A small network was shown many inputs. Here are its activations along a few directions, one row for each input.
Each table varies a few parts of the input and shows all the possible inputs, shuffled.
Descriptions start from the smaller parts, as in this example, which fits no table here: one of 2 separate values, together with either a single point or one of 11 places around a ring or (one of 4 places along a line, together with one of 8 places around a ring).
Shared parts are said once, and a part with two or three values counts as separate values.
In the rows, zero is written as 128.

A family of inputs:
row 1: [162 126  64 160 126  76 106 118  85 123 138 104 167]
row 2: [134 124 136 115 194 114 122 209 133  94 112 175 132]
row 3: [108 138 154 134 166 163 162  93 168 151  82 113 149]
row 4: [154 131 105 138 127  82 110 155  95  94 117 105 195]
row 5: [ 86 124 128 121 121 148 131  75 198 156 133 139 148]
row 6: [ 94 117 144 112 109 175 124 129 158  67 194  48  71]
row 7: [137  91 128 118 193 102 132 175 115 122 141 144 143]
row 8: [132 149 144 110 163 142 107 106 204 143 101 115 129]
row 9: [ 82 133 100 104 130 159 148 139 193 158  85 118 151]
row 10: [150 162 164 149  82 192 136 174 162 166 209  86 109]
row 11: [121 168 135 139  39  77 165  82  74 113 100 153 115]
row 12: [118 153 121  94 149 137 112 126 213 146 104 115 134]
row 13: [104 122 164 121 104 100 180 105  98 137 119 195  65]
row 14: [160 149 114  46 108 217 115 102 118 128 178 135 121]
row 15: [131  80 166 136 128 116 156 124  98 138 114 172  92]
row 16: [159 117  97 180  94  99 123  93  75 118 113 124 143]
row 17: [ 71 156 161 112 113 179  56 143 110 163 171  79  91]
row 18: [144  85  89 142 191  98 129 137 105 151 163 141 116]
row 19: [150 162 111 141 132  97  95 186 114  62  87 134 185]
row 20: [143  74 124 161 158 122 144 116  96 146 138 161  93]
row 21: [147 126 138 156  62  93 137 100  76 113  91 133 139]
- What do these inputs look like to the network? => either one of 4 separate values or one of 5 places around a ring or (one of 2 separate values, together with one of 6 places along a line)

A family of inputs:
row 22: [145 118 127 137 132 123 166  93 142 140  84 188 135]
row 23: [116 105 149 108 180  89 158 157 136 142  85 179 132]
row 24: [124 102 143 148  80 113 138  99  75 152 143 130 108]
row 25: [124 164 126 128  85 134 105 127 108  74 113 100 160]
row 26: [147 120 121 151 169 105 114 146 163 129  83 111 158]
row 27: [156 157 151 129  95 131 105 138 106  90 125 101 147]
row 28: [145 131 150 120 107 138 114 156  82  90 145 102 132]
row 29: [132 121 134 147  90 115 138 145  85 105 177 135  74]
row 30: [ 75 131 172  73 157 243 117 132 218 170 205  96  54]
row 31: [126 158 119 131  49 103 136 106 117 101 118 106 123]
row 32: [ 62 171 154  67 115 237 118  97 251 165 148  75 107]
row 33: [146 104  99 137 186 120 109 167 123 111 183 116 144]
row 34: [151 129  97 123 157 137  79 183  93 115 176 126 128]
row 35: [116  94 137 163 100 117 128 105  70 140 168 150  84]
row 36: [ 82 139 177  59 137 240 127 126 225 181 181  78  78]
row 37: [114 129  96 150 159 108 114 136 165 113  71 110 171]
row 38: [128 117 110 116 123 113 160  74 144 127  68 172 141]
row 39: [168 161 103 118 125 128  80 159 123 125 131 106 167]
row 40: [139 140  83 121 145 108 107 128 155 107 125  87 193]
row 41: [140 142 140 150 100 110 152  76 100 149 107 137 118]
row 42: [102 134 131 107 159  78 145 125 163 127  50 169 157]
row 43: [129 105 137 146 132 114 148  96  70 139 151 150  76]
row 44: [111 131 123 147  60 103 126  66 102 138 108 120 133]
row 45: [146 120 150 125 127 134 100 158  76  81 168 114 105]
row 46: [143  87 129 117 144 124 173 107 118 142 103 181 117]
row 47: [108 150 114 149  89 114 152  65 102 133  95 136 131]
row 48: [153 111 103 122 166 118 120 161 129 122 159  97 168]
row 49: [142 158 136 151  58 112 142 124 114 114 133 122 116]
row 50: [135  80 123 132 164 127 162 113 112 131 128 200  93]
row 51: [132 133 134 142  69 119 152 143  90 114 154 123 101]
row 52: [130  88 114 155 201 115 113 171 133 119 128 130 119]
row 53: [155 140 100 141 154 118 114 147 153 120 140 103 186]
row 54: [137 168  78 117 115 131  81 148 126 109 119 105 181]
row 55: [122 121 134 150 110 124 165  98  75 147 130 145 106]
row 56: [137  95 119 141 181 112 124 165 139 130 104 112 143]
row 57: [ 85 167 174  78 125 239 121 112 249 180 163  83  97]
row 58: [151 140  97 119 136 142  93 181  99 124 153 114 155]
row 59: [126 130 151 117 169  82 148 139 160 142  64 178 147]
row 60: [127 132 140 167  68 113 132  85  99 150 124 136 126]
row 61: [109  97 145 122 200  91 147 163 130 131 109 197 108]
- What do these inputs look like to the network? => one of 4 places along a line, together with either a single point or one of 9 places around a ring
- Changing only the place on the line of 4 turns row 41 into row 47. The same change can be made to row 27. Which row results? => row 25
- Which other rows agree with row 56 in the place on the line of 4? List them by row number. => row 23, row 24, row 28, row 36, row 46, row 48, row 51, row 55, row 58

A family of inputs:
row 62: [118 153 122 159  95  45 113 138  93  84  45 145 180]
row 63: [157 102 114 167 148  61  85 199  39  95 146 131 139]
row 64: [172  80  88 199 154  55 105 165  63 110 159  97 151]
row 65: [138 156 171 107  72 165 136 100 119  94 161 119  77]
row 66: [160 159 122 102  71 184 129 141 112 108 150 115 135]
row 67: [106 129 176  93 195 190 128 201 223 116 122  95 128]
row 68: [151  92  70 114 201  79 141 112  91 108  86 189 157]
row 69: [134 119 154 167 109  93 154 108  73 160  97 211 111]
row 70: [118 129 108 112 173 160 108 133 236 172 144  91 131]
row 71: [146  91  87 102 192  80 122 130  87  97  85 211 157]
row 72: [167  99  91 102 184  82 157 144  99  73  92 213 156]
row 73: [129 157 121  85 135 164 121 114 152 168 155 105 151]
row 74: [140 152 118 102  77 180  94 126  99 131 142 113 134]
row 75: [147 130  87 140  82 176 113  93 126 139 159  88 149]
row 76: [ 91 106 142 132 210 180 116 151 234 150 135  68 144]
row 77: [ 79  93 150 144  70 144 164  68 135 159 162  97  62]
row 78: [138 119 138 179 119  90 172  91  76 170  98 188 112]
row 79: [ 65 117 178 111  66 150 144 101 110 146 150 130  50]
row 80: [131 123 140 139  82 155 120  53 131 129 165  84  90]
row 81: [108 151 119  92 177 164 107 150 216 168 132 102 119]
row 82: [ 88 123 156 106 211 183 112 169 213 149 117  71 130]
row 83: [172 115 115 172 141  64 120 212  53  67 161 141 141]
row 84: [ 80 131 176 117  60 156 179 113 125 119 164 141  51]
row 85: [141 168 137  78 120 173 137 145 163 132 166 138 152]
row 86: [154  87 132 194 111  85 173  78  95 176 101 169 122]
row 87: [161  71  60 135 199  74 143  95 110 113  98 177 169]
row 88: [123 154 105 171 105  44 131 120  97  95  47 123 180]
row 89: [162 103  98 179 158  60 103 181  43 106 148 109 139]
row 90: [126 157 138  79 161 172 123 181 226 136 137 126 118]
row 91: [125 156 138  73 125 167 102 132 147 158 153 127 150]
row 92: [138 161 126 159  87  47 147 152 105  60  53 147 179]
row 93: [154 125 158 167 102  96 189 123  84 136 105 213 111]
row 94: [121 149 151 119  88 158 119  68 110 127 156  95  78]
row 95: [139 131 110 105 129 160 122 100 172 170 164  94 163]
row 96: [133 131  95 191 100  40 132 104 117  99  58 112 191]
row 97: [117 148 168 107  79 160 101  86 106 117 154 117  78]
row 98: [ 79 127 169  99 203 187  94 184 211 135 122 102 131]
row 99: [137 157  97 119  88 179 113 107 105 137 150  99 137]
row 100: [104 149 135  80 168 168  89 167 212 158 130 123 119]
row 101: [ 69 119 160 123  75 147 162  84 114 156 152 108  50]
- Changing only one part turns row 82 into row 98. The same change can be made to row 94. Which row results? => row 97
- Changing only one part turns row 83 into row 89. The same change can be made to row 90. Which row results? => row 81
- What do these inputs look like to the network? => one of 4 places along a line, together with either one of 4 separate values or one of 6 places along a line
- Change only the choice among 4 separate values in row 78. List by row number the other rows that result. => row 68, row 88, row 89
- Change only the choice among 4 separate values in row 87. List by row number the other rows that result. => row 64, row 86, row 96
- Change only the place on the line of 4 in row 73. List by row number the other rows that result. => row 85, row 91, row 95

A family of inputs:
row 102: [160  83 111 154 155 129 101 163  78 110 198 100 111]
row 103: [132 141  98 152  67  89 151  54 104 135  83 140 156]
row 104: [157 159  73 137  97 118  87 129 110 104 143  68 188]
row 105: [135 145 123 136 108 119  89 175  98  74 141  88 145]
row 106: [159 117 113 127 143 132  88 165  73 101 178 112 126]
row 107: [159 149 112 147 103 130  90 156 101  95 135  79 172]
row 108: [133 131 147 137  88  89 169 118  82 122 110 190 101]
row 109: [111 160 124 106  86 182 120  59 186 142 131  77 133]
row 110: [133 104 135 142 111  90 153  95  68 145 122 181  92]
row 111: [ 82 160 166 106  93 168 125 119 175 135 141 100  93]
row 112: [130 133 119 127 177 120 126 144 180 133  67 131 182]
row 113: [134  74 134 169 126  85 167  91  72 152 145 168  77]
row 114: [110 130 149 149  81  88 157  99  87 105  83 156 114]
row 115: [128 137  82 117 167 108 121 117 193 143  75 124 200]
row 116: [104 122 158  91 127 199 130 111 141 155 168 124  80]
row 117: [104  89 155 116 141 197 146 110 143 164 188 110  67]
row 118: [106 152 167  89 102 181 142 137 163 144 160 129  84]
row 119: [129 130 130 104 190 109 139 182 171 129 102 173 146]
row 120: [127 108 115 110 214 114 123 160 155 150 116 169 136]
row 121: [161 140 125 123 118 128 103 188  89  81 163 118 133]
row 122: [134 134 138 160  77 100 157  80  91 125  78 148 142]
row 123: [129  79 113 138 229 109 137 156 159 158 137 155 120]
row 124: [109 158 160 116  92 186 125  93 176 144 130  88 119]
row 125: [104 137 126 118 179 101 125 170 179 124  79 143 155]
- What do these inputs look like to the network? => one of 4 separate values, together with one of 6 places along a line
- Change only the place on the line of 6 in row 123. List by row number the other rows that result. => row 112, row 115, row 119, row 120, row 125
